Here are a small network's activations along a few directions, averaged over the inputs that share one value of a field.
Related values have similar rows: they may be neighbours, one step apart, or belong to one group.
(in the rows, 500 means zero)
Strong random noise was added to every row along 3 fixed directions; ignore it. To show where, here is one row again and again, with new noise each time:
[683 678 655 414 498 725 759 517 434 556 623 278 517 508 688 433 563 559]
[318 475 566 495 450 448 338 555 615 419 341 466 509 365 539 556 539 524]
[482 636 536 567 471 618 631 712 520 356 427 242 408 469 701 591 546 634]
[242 103 143 551 576 278 266 775 598 329 475 508 490 667 517 623 520 337]
[630 707 898 281 434 679 570 227 499 710 547 466 645 299 550 327 570 520]


Field GOZUV:
renof: [380 381 520 431 461 182 147 198 496 663 487 863 624 354 195 467 413 249]
nefar: [538 617 469 586 376 541 579 652 566 395 419 362 443 585 590 513 516 642]
gid: [637 553 532 459 580 471 563 341 515 669 484 590 385 501 412 412 358 644]
naf: [485 607 422 580 560 584 705 654 309 277 500 365 425 558 600 639 506 575]
bez: [392 385 394 535 431 467 465 610 526 432 496 482 583 561 516 474 583 489]
finap: [580 171 302 463 710 411 434 405 414 661 637 691 494 646 261 443 499 266]
vizan: [513 474 484 408 514 521 510 416 593 637 638 576 549 544 474 360 409 597]
difo: [637 686 830 384 376 631 525 213 450 520 535 614 548 355 469 441 612 409]
pote: [719 631 481 641 566 583 639 425 376 646 587 560 528 561 455 513 390 490]
The values of GOZUV form a ring.
Name the neighbours of vizan, in listed order.
Answer: nefar, gid
Name the neighbours of naf, in listed order.
Answer: renof, difo

Field NUTU:
lovo: [612 742 524 593 488 627 782 596 385 346 520 315 308 535 640 583 471 607]
kuvoz: [671 632 578 545 554 620 658 307 384 604 573 583 422 438 405 413 451 523]
teb: [305 427 466 596 472 465 363 594 631 400 276 527 449 439 477 551 531 576]
katep: [682 812 752 439 483 732 758 523 401 542 526 265 546 445 671 453 539 646]
varo: [513 390 603 423 563 335 276  65 478 680 547 899 524 366 140 325 402 400]
guk: [476 377 361 489 494 472 465 672 488 403 620 466 595 651 621 559 571 378]
folam: [484 622 572 573 475 502 500 416 515 548 351 498 466 450 468 514 444 598]
sus: [338 210 124 588 515 317 365 733 598 296 463 518 365 598 443 544 466 478]
reg: [323 506 456 563 425 462 394 787 657 408 358 342 516 421 650 707 519 556]
vevi: [301 776 821 494 336 553 410 631 675 442 199 260 521 219 727 640 584 708]
sosi: [199 608 625 663 353 461 300 625 684 274  86 449 417 254 518 651 552 725]
sav: [511 507 245 711 538 450 608 740 408 236 483 394 300 633 520 697 432 572]
The values of NUTU form a line.
Going along NUTU from vevi by way of its neighbour reg, in what order are kuvoz, varo, sus, sosi met?
Answer: sosi, sus, kuvoz, varo
Name the neighbours of lovo, in listed order.
Answer: folam, sav
